A small network was trained on made-up records. Each row is its average activation on records with the value named, seen along a few directions.
Values that are neighbours, or in one group, have similar rows; names and order tell nothing.
Strong random noise was added to every row along 13 fixed directions; ignore it. To show where, here is one row again and again, with new noise each time:
[ -89   85  133 -397  190  549  -78  335  203  216  580   81  -19  -62
  242  286  160  259  230  183 -184  -38   17 -294]
[ -57  -64  325  248  -44 -350 -151 -310  -67    3 -357 -320  -84 -162
  -21   29   25 -203   95 -105  159    9  -23  -33]
[ 386 -112 -149  239  264 -376 -173 -594  660  336 -526 -437  714 -218
  156 -157 -377  643 -372 -269  198 -308  112 -421]
[-207 -376  327 -310  284 -429  158 -574  553  190  279  156 -809  -75
  -13  286   47  398  329 -257 -512  105  189 -131]
[ 128  337 -115  406  175 -144   37 -434 -585  333 -460  -55  -29 -154
 -243   81  193  127  378  264 -496 -219  251   44]
[ -73   -7 -127  103 -152  277 -200    5  260  383  -84 -208  255 -267
  125  -20 -316  356  -12 -138 -321  102  -41 -101]
[ 128  289  252 -112  273  161 -115 -123 -102 -156 -132 -186  -88  236
 -150 -238  653 -203 -331 -311  302 -138  443   11]
[  33   95 -252   -2 -138 -272  182  184  -69 -206  -61  211  283  166
   32 -105 -133  179 -132   95   91  -37 -215  423]
[-308  141 -152  270   35  528   71  140  159  277  -37 -133   95 -128
  273   15 -273  195  247  452  -82  177 -183  117]
[ -61 -170   82  -54  143  312 -485 -112 -773 -488  -15 -183  -15  -71
 -108  168 -202 -343  267 -449 -327  441  555 -275]
[-402 -189 -102  116  127  295 -425 -124 -157 -417   12 -236 -572 -166
 -207 -141 -529 -259  210 -340 -162  631 -133  300]
[ 295  -13  -76  -52   19 -350  443 -187 -557 -422 -153  355  282  642
 -188  -70  299 -129   75  269  136 -214  368   33]
[-158  -17  208  -44 -129  119  598  -97 -325  -34 -206  361  405  405
  399  137  335   11  354  526 -142 -250  382   32]
[ 224  117   35 -245  -89 -317  113 -276 -139  247 -298  231   71   18
 -266  -90  455  218  -82 -289 -394 -233  352  148]
[  74 -179  231  105 -454 -364  176   91 -125  -46   24  -40  225  271
   85  167   43  -96  -55  -57   58  121  210 -237]


Field BIF:
buvef: [  44 -297  585 -175 -107 -219   25   59  324   12   19  -59   45   11
  -58  116  312 -450   64  244  669 -244 -264 -467]
nikot: [-113   97  -54  369  -71 -231 -457  143 -243   11  -73 -363   58 -573
  310  324 -363  -11    5 -350 -164  185   95  -57]
dez: [  59   25  -85   55   31 -259  -23  -84 -258 -554 -252    6  285  259
   47 -199  -71  -41 -281 -296  191  -22  146  299]
vinob: [ 217  260 -352  235  498  -16  112   22  123  213  281  -84 -357  -77
  -78  258  -18  202   -9  179   11  158  330 -279]
pir: [-187 -320  161 -492 -287  245   81  217  486  541  141  305  -71 -244
   98  162  107   34   26 -105 -340  204  113 -156]
moder: [ 156  140 -126 -162 -398   24  245  566 -426   22  -62  191  357  -48
  105  102   96 -238 -120  135  153  286   10  282]
duzo: [-214  254  122  197 -103    2  -30  274 -651 -307  127  -73 -459  -20
   33  159  151 -400 -283 -374 -137  427  224  384]
pilu: [ 109  -12  305  389   61 -423  127  -86 -492 -553 -463 -128  549  101
  286  219   47 -417 -155  -14  547  -43  517 -286]
sekan: [ -66  239   66 -398  103  -77 -386  272  -31  -54   63  143   -1 -335
  159   46  336   22 -232 -458  -27 -151   54  319]
namo: [-108  128  313 -383  188 -127   -3  286 -359  -14  171  254   15 -583
  295  682  275  -11  436   40 -239    5  279 -144]
kagi: [  53 -284  113 -101 -459  126 -379 -306 -281  438 -644 -120  666 -519
  117  -84 -210  -93  230 -227 -368 -114  -79  -91]
dese: [ 149  331 -338   46  509  -91  -25 -350  -40  154 -199  -33 -463 -384
 -392  -56   32  326   -5 -189 -346   87  162  263]
zisa: [  84  186  -65  374   65 -194  -47  110  308  125 -396 -371  446 -209
  152  -72 -179  181 -694 -245  373  291  179   34]
zonos: [  65  190  165  534   81 -205 -113  122 -872  -43 -172 -263  193 -112
  220  409  -31 -422  376  622  216  -74 -206 -171]
pala: [ 163 -120 -280 -124   66  -13 -221 -179  195  137  126  170  -20  -36
 -368 -163 -192  286   60 -128 -410 -233 -175 -204]
mit: [-138 -376  -68  -83  314  483 -378 -186  319 -386  176 -237  142 -105
  295  -24 -556  166   73 -411  -63  113  261 -466]
lus: [ 164 -191  119   88  483   31  247 -615  -60 -530 -128  -55  -72  517
 -121 -162   68 -191  -58   42  352 -244  374 -352]
sopap: [ 280   -8  271 -511  384 -135 -221   46  251    1  509   22 -148   32
 -159  167  351  123 -124 -192  110 -244   -1 -445]
nokin: [-249  -51  -40  440   68 -123    0 -214  213  109  -87 -234 -714 -202
 -145   12 -209 -224  -61 -105  -19  394   28   77]
bil: [ 129    9  -79   66 -107  234 -271 -221  251  786   -4  -66 -147 -215
 -304 -130  130   92  183  159 -406 -379 -217 -414]
kasu: [  -9  129  332  -91 -283  374 -183  443 -406  312  136  -91    0 -202
  -17  186  340 -504  189  357   73 -152 -447  -90]
rurud: [-234 -115  283 -612  -77  695 -366  588  509  480  217    5  176 -633
  211  200   52  -51  257   21   94  356 -116 -255]
pife: [ 256  166 -657  329  225 -262  155  148  -28   25  -50  -11  220 -106
  -39   84 -603  514 -118  137  -44  441  121  118]
tem: [ -67 -318  130 -273  244 -465  240 -225  -29 -408  -94  158 -150    3
  276  129 -118  -80   46 -167  244  303  211  270]
Each value of BIF is a pair of two hidden parts, and every pair occurs once (6 first parts, 4 second parts).
- Changing only the second part turns sopap into bil. zisa has the same second part as sopap; what does that change turn zisa into? => pir
- Changing only the second part turns rurud into sekan. pilu has the same second part as rurud; what does that change turn pilu into? => nokin
- Changing only the second part turns moder into namo. tem has the same second part as moder; what does that change turn tem into? => mit
- Changing only the second part turns kasu into buvef. zonos has the same second part as kasu; what does that change turn zonos into? => pala

Field ZAKU:
tof: [  96  245  -28  -10 -128    7 -224   80   69  376 -224 -102  293 -392
  -38  -38   65  178  130  113  -42 -303 -274   61]
ber: [ -71  221   24   80  258  254 -236   80  -16  203  -17 -154 -223 -208
 -198  -19  212  -85  100  150   45  103   26    4]
viro: [-254  -54 -109 -190  108  556  137  120  390 -133  344  132 -309  198
   96 -166  -33  102 -210 -161 -116  117   83  118]
revu: [  85  302  -29   17 -330    8  299  453 -140   43   60  127  -23  232
 -261 -188  338 -270    0  492  418    0 -446  349]
bamok: [ 261 -211    0   48 -213 -444 -155 -395  -61  226 -709  -27  664 -407
  -25  -12 -161   27   81 -200 -101 -389   83 -280]
vivi: [ -83 -393 -100 -144  242  222  -85 -542  321   99 -424  -56 -241  -83
 -328 -428 -270 -154  115  -29  137  315 -118  149]
rabu: [ -69 -288   -6  -54  503 -761   93 -421   56 -430   49  135 -543 -136
   64  265 -333    2  122 -115  119  160  -70  194]
suz: [ 120  178  -74  -21  165  -15  193  -69   35  303   18   15 -102  -10
    6   63  174  216   76  202  -69   31  106   44]
kapo: [  16   96  218  135 -286 -367 -305   10   72  227 -199 -182  113 -355
  -38   17   -4   56 -157 -241  -72 -251 -438  102]
ZAKU is arranged as a 3 by 3 grid.
- Which values are neighbours of suz? Give them in the order they are listed. => revu, vivi
- Which values are neighbours of bamok? Give them in the order they are listed. => ber, viro
Each value of ZAKU is a pair of two hidden parts, and every pair occurs once (3 first parts, 3 second parts).
- Changing only the second part turns bamok into viro. ber has the same second part as bamok; what does that change turn ber into? => kapo

Field PUNAZ:
bifin: [-255  358  131   36   83   35  -57  115 -620   15 -339  166  125 -548
  153  357  203   11  385   45 -466   -9  232  332]
sifo: [-316  155   97  105  262  243  255  -16 -287 -171  -71   99 -135   57
  308   -6   94  -87  308  530   48 -107 -217  438]
detar: [ 217 -257 -440   40  -48   48 -590 -160 -400  333 -200  -41  207 -495
 -508   98 -676   80  532   10 -628  274 -145 -345]
bepeg: [ 215  100  -13 -535 -227 -381 -372  391 -549 -129  173  365   40 -246
 -372  151  306  -77  123 -321 -263  -21    9  182]
bope: [ -92  107  -66  -43  190   24 -157   67   96   60 -138  -14  101 -171
  133  -70  -46   40  -98   29  143   62 -211  261]
mivul: [  22 -140  -85  411 -448  520 -147   44 -299   25 -106 -314  213  197
 -264 -200 -333 -464   46  269   32  148 -198 -388]
nini: [-201   21   -3   87   70    4 -250  227  523 -151   96 -219  -70 -203
  172  -61 -181   23 -321 -313  365  138 -133   88]
fuv: [ 150 -259 -269  185 -509 -237 -210 -255  294   79 -177  -97  185  170
 -414 -472 -462  281 -354 -500 -326 -102 -306   23]
let: [  98  -49 -128   -3 -400 -361  132  176 -283   10   86  194 -118  -15
 -199  142  -58 -205   27    2  -70   77 -154  169]
tor: [ 435  190  -46  -33 -276 -368 -294  247 -284  182   92 -105  186  -65
 -422   66  110   -9 -359 -280  -86   80  -33 -163]
lub: [ 306 -105  173 -242  -99 -583  397   78 -356  -70  252  391   38  268
    4  360  416 -139   61  150  -23 -275  235 -233]
mavu: [  56  253 -245  296 -304 -110 -134  186 -207  -87 -198 -237    3   86
 -159 -290   21 -126 -331 -354   91  254  118  348]
fezu: [ -69 -370  230  185 -239  198  -46 -185  -22 -229  -48 -237  243  142
  204 -118 -287 -308  153  241  246 -348 -441 -324]
tupul: [ -59 -176   76 -243 -259  159  194  101 -201 -212  158  150 -276  297
 -260 -115  103 -291  241   26   -7  326   81   63]
remit: [  21  260  180  178  226 -170 -225   31  -60 -232   50 -305   -1 -247
  184  138   33  -22   69   40  291 -410 -367  -25]
romu: [   5 -109  428 -478  118  -32 -460 -280 -138  -33  -11   10 -186 -364
 -245   81  300  -56  283 -498 -345 -185  131 -140]
muke: [  -4  -64  190 -189  120 -456 -109   64  256   -7  127  -98 -238 -362
   50  218 -167   43   34   12  372  164 -458  201]
tun: [  32   34   13  389  -24  182 -211    3  237  453  209 -311 -259 -172
 -282  105 -183   62  222  330 -130  -77 -398 -478]
vidi: [  84  267  -99  -58  315  196  275  356  666  780   92    3  -12 -205
   80  263  247  323 -218  321  174  345  405 -306]
dutuv: [-129 -270   34   -9 -118  377   33 -285  264  128 -254 -140 -201  224
 -145 -485   42 -293  -62  -67  166  192  -10  121]
tib: [ -34  163  358   55  180 -108   -5 -300 -371 -152 -358  -79 -331 -160
  -33   16  414 -336   18 -220   62   30  298  208]
zapuz: [ -28 -123 -331  577 -326 -363  616 -202   97  -97 -325   40   15  401
   12 -210 -288  -48  -39  311  217  101   75  182]
gele: [ 229 -172   20 -316 -222 -432 -125    4   21   49   81  155  132 -112
    0   81  -68   85   -8 -222  -29  -83 -180   34]
zifen: [ 237  401  -60   42   70 -671  -31  272  164  366  113   56 -201 -297
 -183  148  325  170 -384  -70  146 -226 -335  192]
Each value of PUNAZ is a pair of two hidden parts, and every pair occurs once (6 first parts, 4 second parts).
- Changing only the second part turns zifen into tor. lub has the same second part as zifen; what does that change turn lub into? => sifo
- Changing only the second part turns fuv into tun. muke has the same second part as fuv; what does that change turn muke into? => tib
- Changing only the second part turns nini into romu. zapuz has the same second part as nini; what does that change turn zapuz into? => tupul
- Changing only the second part turns bepeg into bifin. dutuv has the same second part as bepeg; what does that change turn dutuv into? => fezu
